These are the activations of a small neural network, seen along a few directions. Each row is one input.
Each table varies a few parts of the input and shows all the possible inputs, shuffled.
Descriptions start from the smaller parts, as in this example, which fits no table here: values(2) and (point or line(11) or (line(4) and ring(5))).
Shared parts are said once, and a part with two or three values counts as separate values.
In the rows, 128 means zero.

Other details of the inputs vary at random and push rows far along two fixed directions, the same in every table; ignore that.

Table:
row 1: [164  68 171 103  46 106 124 123 168 109 133 221]
row 2: [180  70 186 117  24 120 115 121 164 123 122 168]
row 3: [130 129 129 174 176 125 194 120 143  41 115 114]
row 4: [ 97 174  34 150 202 169 114 133  82 173 164  61]
row 5: [104 189  44 138 182 142 136 139  91 186 164 100]
row 6: [171  91 165  92  24  95 117 119 142 133 137 193]
row 7: [ 89 173  80 135 224 168  92 140  84 160 138  68]
row 8: [ 63 159  78 135 236 165  93 155 103 176 132  94]
row 9: [ 95  80 126  70 138 162  13 169 132 216 171 154]
row 10: [159 159 117 192 138 127 204 103 125  75  96  99]
row 11: [112 115 109  83 114 164  16 142  82 239 149 147]
row 12: [156 169 100 170 121 103 227 111 136  70 130 112]
row 13: [ 67 166  81 131 244 153  98 149  84 147 139  84]
row 14: [ 73 160  65 140 245 166  99 150  94 162 146  94]
row 15: [139 104  99 182 141  94 225  79 142  41 115  60]
row 16: [126 122 108 168 143  83 224  78 124  29 112  46]
row 17: [138 191 129 165 122  93 225 111 132  82  96 104]
row 18: [ 67 162  84 115 224 146  96 159 103 147 159  62]
row 19: [110 110 113  46  79 127  31 160 114 245 180 148]
row 20: [152 149 128 180 167 140 184 110 133  69  97  98]
row 21: [162  74 177 110  55 110 115 123 162 127 122 228]
row 22: [107 160 149 169 189 114 192 123 135  48  82  93]
row 23: [145 154 147 177 152 137 191 114 149  67  82  99]
row 24: [172  92 185 114  19 112 131 118 160 150 108 210]
row 25: [169  81 171 110  39 121  98 114 124 124 120 171]
row 26: [108 115 120  80 105 166  18 147  89 251 137 147]
row 27: [133 150 150 139 122  82 206 125 161  48 117 105]
row 28: [ 88 116 113  76 127 157  32 155 121 247 157 187]
row 29: [ 79 164  63 111 191 140 109 158 122 178 175  87]
row 30: [154 153 122 154 106  96 210 122 153  81 128 100]
row 31: [151  52 206 104  73 110  99 122 152  83 104 198]
row 32: [153  93 187 104  57  94 127 120 149 106 113 211]
row 33: [ 73 128 117  63 131 146  23 156 110 244 153 175]
row 34: [159  76 215 105  56 132  85 123 154 131  84 182]
row 35: [ 85 168  70 131 224 166  95 140  84 151 155  60]
row 36: [155 135 147 169 142 124 195 116 163  49 111  84]
row 37: [ 92 201  51 124 184 131 129 137  79 182 165  85]
row 38: [153 137 169 159 132 107 196 114 152  33 100  80]
row 39: [171  81 182 120  34 140  93 118 145 166  99 194]
row 40: [173  64 170 115  76 146  86 120 147 125 123 180]
row 41: [129 162 126 151 142  90 214 116 138  41 124 118]
row 42: [174  80 193 104  29 106 106 123 149 119 119 156]
Description of these inputs: values(2) and (point or (line(4) and ring(5))).
Q: Changing only the values(2) part turns row 22 into row 8. The same change can be made to row 18. Which row results?
A: row 9
Q: Changing only the values(2) part turns row 31 into row 3. The same change can be made to row 38. Which row results?
A: row 36
Q: Which other rows does row 39 become when the ring(5) part takes its other values? List them by row number.
A: row 8, row 23, row 24, row 28
Q: Which other rows does row 40 become when the values(2) part takes its other values? List them by row number.
A: row 35
